These are the activations of a small neural network, seen along a few directions. Each row is one input.
Each table varies a few parts of the input and shows all the possible inputs, shuffled.
Descriptions start from the smaller parts, as in this example, which fits no table here: one of 6 places along a line, together with either a single point or one of 9 places around a ring or (one of 3 separate values, together with one of 5 places around a ring).
Shared parts are said once, and a part with two or three values counts as separate values.
In the rows, 128 means zero.

Other details of the inputs vary at random and push rows far along two fixed directions, the same in every table; ignore that.

Rows:
r1: [145 136 132 146 117 137 109 113 137 122 135 136 111 130 121]
r2: [112 115 125 106 150 126 150 124 107 144 129 119 139 116 165]
r3: [132 135 124 142 132 140 114 123 129 138 128 110 136 121  98]
r4: [137 124 138 151 127 138 118 136 131 118 123 127 131 124 101]
r5: [110 119 124 109 155 124 146 123 109 142 124 122 141 113 166]
r6: [141 117 142 143 114 145 125 131 125 122 125 128 129 125 104]
r7: [109 114 126 107 154 127 159 117 107 138 129 122 137 127 162]
r8: [141 130 136 146 116 142 121 107 136 121 140 138 109 145 118]
r9: [107 122 121 114 163 120 142 127 110 140 126 120 141 115 162]
r10: [142 128 141 138 113 134 108 125 136 129 122 134 132 138 113]
r11: [136 117 140 141 117 146 135 126 128 117 125 129 127 136 102]
r12: [129 170  25  53  83  73 168 189 174 102 105  90 124 122  75]
r13: [132 138 140 143 120 127 103 133 136 132 128 130 132 134 107]
r14: [144 123 145 136 109 139 111 125 132 132 126 132 129 143 113]
r15: [106 117 137 106 140 115 148 130 119 133 129 144 133 141 170]
r16: [147 132 135 145 111 140 113 114 133 125 139 135 109 135 119]
r17: [140 121 137 144 119 140 123 132 129 120 120 129 130 121 104]
r18: [140 131 142 146 120 132 103 127 136 127 125 133 134 140 110]
r19: [108 133 124 121 149 108 133 127 123 126 140 142 119 120 177]
r20: [102 139 125 123 149 106 130 132 122 132 143 140 118 115 173]
Description of these inputs: one of 4 places along a line, together with one of 5 places along a line.
Change only the place on the line of 5 in r5. List by row number the other rows that result. -> r2, r3, r7, r9

Rows:
r21: [164 121 144 159 104 163 105 108 138 124 120 115 131 143  67]
r22: [124 124 129 128 133 130 137 129 122 127 130 132 125 121 136]
r23: [126 126 129 132 134 125 129 130 126 124 128 135 125 119 140]
r24: [124 127 131 123 127 129 132 121 125 131 134 135 122 133 142]
r25: [125 127 130 125 129 128 132 124 124 131 136 132 121 130 142]
r26: [122 130 126 127 139 127 127 125 124 135 132 124 129 125 137]
r27: [123 124 136 127 127 120 129 141 129 122 125 141 130 129 139]
r28: [117 123 136 128 138 125 131 139 123 130 123 129 140 125 130]
r29: [121 122 129 124 139 131 133 126 119 136 123 121 139 123 132]
r30: [121 127 138 127 126 124 131 132 128 126 134 142 122 135 141]
r31: [127 130 131 124 128 122 124 123 129 128 131 138 123 133 147]
r32: [123 129 130 126 128 126 133 125 126 128 136 133 120 128 141]
r33: [125 132 128 133 133 121 124 126 130 123 133 139 119 124 145]
r34: [122 125 132 126 135 127 128 132 121 135 125 128 137 122 135]
r35: [126 120 131 123 130 132 138 129 120 132 129 128 127 125 137]
r36: [125 132 130 125 131 122 122 126 127 133 130 132 128 129 141]
r37: [121 129 128 126 138 127 127 122 124 135 130 127 131 128 138]
r38: [127 119 136 121 128 133 136 124 121 132 126 131 130 130 139]
r39: [124 117 129 121 136 133 141 123 119 130 123 124 136 128 133]
r40: [127 122 131 124 129 127 130 127 124 128 126 134 130 126 141]
r41: [125 120 132 121 128 132 138 125 121 131 127 130 129 128 136]
r42: [118 166  27  34  87  57 176 180 171 102 110 112 116 135 126]
r43: [124 133 128 129 135 123 122 129 125 133 134 129 126 124 140]
r44: [151 161  41  62  57  93 158 172 181  98 104  96 119 144  54]
r45: [120 133 125 131 140 125 127 126 127 130 131 128 127 122 136]
r46: [127 129 129 129 131 123 124 125 127 128 134 136 121 128 146]
r47: [123 122 129 130 141 132 138 126 120 127 126 127 132 122 133]
r48: [128 123 130 127 132 127 129 130 124 128 128 131 128 123 141]
r49: [121 128 131 130 137 125 128 136 122 132 128 126 133 116 133]
r50: [118 129 134 129 137 121 127 133 127 130 129 134 131 130 136]
r51: [151 136 130 151 106 144 110 117 143 120 132 126 115 136  89]
r52: [119 132 136 131 132 117 122 137 128 128 131 139 128 129 138]
r53: [126 125 130 123 133 128 134 119 125 131 130 129 129 135 140]
r54: [121 136 127 131 137 120 123 130 128 128 133 133 124 120 139]
r55: [122 119 130 127 139 133 140 127 118 128 126 123 134 123 133]
r56: [125 131 130 131 130 122 124 126 129 125 134 136 120 126 144]
r57: [163 130 143 160 101 155  94 118 142 127 121 117 131 138  66]
r58: [121 130 129 131 139 124 127 135 123 130 128 129 131 114 135]
r59: [120 118 137 126 135 127 138 136 122 125 123 132 137 131 132]
r60: [162 131 137 161  99 152 100 119 144 117 125 121 121 134  71]
r61: [118 126 138 128 133 119 127 145 125 129 125 135 137 124 133]
r62: [124 121 132 124 138 132 131 126 121 137 122 122 140 125 133]
r63: [126 129 130 127 129 123 125 122 128 128 132 138 122 131 146]
r64: [121 134 130 131 135 121 123 130 126 130 134 130 126 122 138]
r65: [125 125 127 126 136 129 134 122 123 131 133 126 127 131 139]
r66: [122 132 130 127 133 123 122 126 126 133 132 132 128 127 140]
r67: [126 127 132 122 126 127 132 121 125 132 132 135 123 134 144]
r68: [151 137 130 155 109 147 103 116 142 124 129 114 123 135  77]
r69: [123 123 127 126 140 131 132 130 119 136 125 118 136 120 132]
r70: [124 126 129 127 137 126 127 136 121 135 127 124 134 118 134]
r71: [151 134 131 156 112 148 110 114 141 120 130 121 120 137  84]
r72: [126 118 128 124 138 133 139 127 118 131 125 121 134 126 133]
r73: [120 127 128 131 143 129 131 130 121 132 126 124 134 116 132]
r74: [119 125 129 129 141 130 133 130 120 133 126 120 136 117 130]
r75: [155 134 135 153 108 150 100 111 142 129 126 118 126 141  80]
r76: [129 123 132 122 128 126 129 127 126 129 124 134 131 129 142]
r77: [120 125 135 128 134 124 133 130 126 126 130 136 129 136 138]
r78: [154 132 132 155 108 151 109 112 141 121 130 117 121 140  78]
r79: [123 122 132 125 130 131 138 129 121 129 130 129 127 123 136]
r80: [123 124 128 124 135 129 135 118 123 131 131 129 129 133 139]
Changing only one part turns r45 into r54. The same change can be made to r68. Which row results? -> r64
Changing only one part turns r35 into r70. The same change can be made to r30. Which row results? -> r52
Describe the family of inputs behind these rows. -> one of 2 separate values, together with one of 5 places around a ring, together with either a single point or one of 5 places along a line
Which other rows agree with r58 in the place on the ring of 5 and the choice among 2 separate values? List them by row number. -> r34, r49, r57, r61, r70
Change only the place on the line of 5 in r46. List by row number the other rows that result. -> r31, r33, r56, r63
Change only the choice among 2 separate values in r34. List by row number the other rows that result. -> r66
Change only the place on the ring of 5 in r21. List by row number the other rows that result. -> r38, r57, r62, r76

Rows:
r81: [112 119 145 142 158 138 128 119 108 141 133 121 138 119 138]
r82: [114 133 144 144 147 127 119 119 120 135 146 143 119 129 155]
r83: [114 132 147 140 144 121 115 124 125 131 137 147 128 130 154]
r84: [123 130 127 134 141 126 128 112 125 128 143 140 111 124 161]
r85: [177 129 134 170  81 165 100 134 155 109 112 109 129 135  17]
r86: [120 124 153 137 134 120 113 136 124 129 135 149 128 129 158]
r87: [189 140 126 170  79 173  83 108 154 125 116  92 129 135  14]
r88: [119 150  43  45 104  75 171 182 151 117 100  99 141 124 114]
r89: [127 113 151 123 128 134 139 110 117 130 136 151 120 148 163]
r90: [125 154  31  50 110  86 180 155 152 112 113  86 122 117 119]
r91: [114 123 149 140 133 121 128 141 121 118 135 156 121 122 152]
r92: [123 129 142 134 138 125 114 117 122 139 137 142 121 121 161]
r93: [112 119 145 138 157 132 127 125 113 140 125 128 146 119 140]
r94: [123  99 153 124 139 150 148 111 106 137 123 129 139 138 147]
Changing only one part turns r88 into r86. The same change can be made to r81. Which row results? -> r82
Describe the family of inputs behind these rows. -> one of 2 separate values, together with either a single point or one of 6 places along a line
Change only the choice among 2 separate values in r85. List by row number the other rows that result. -> r91
Change only the choice among 2 separate values in r93. List by row number the other rows that result. -> r83
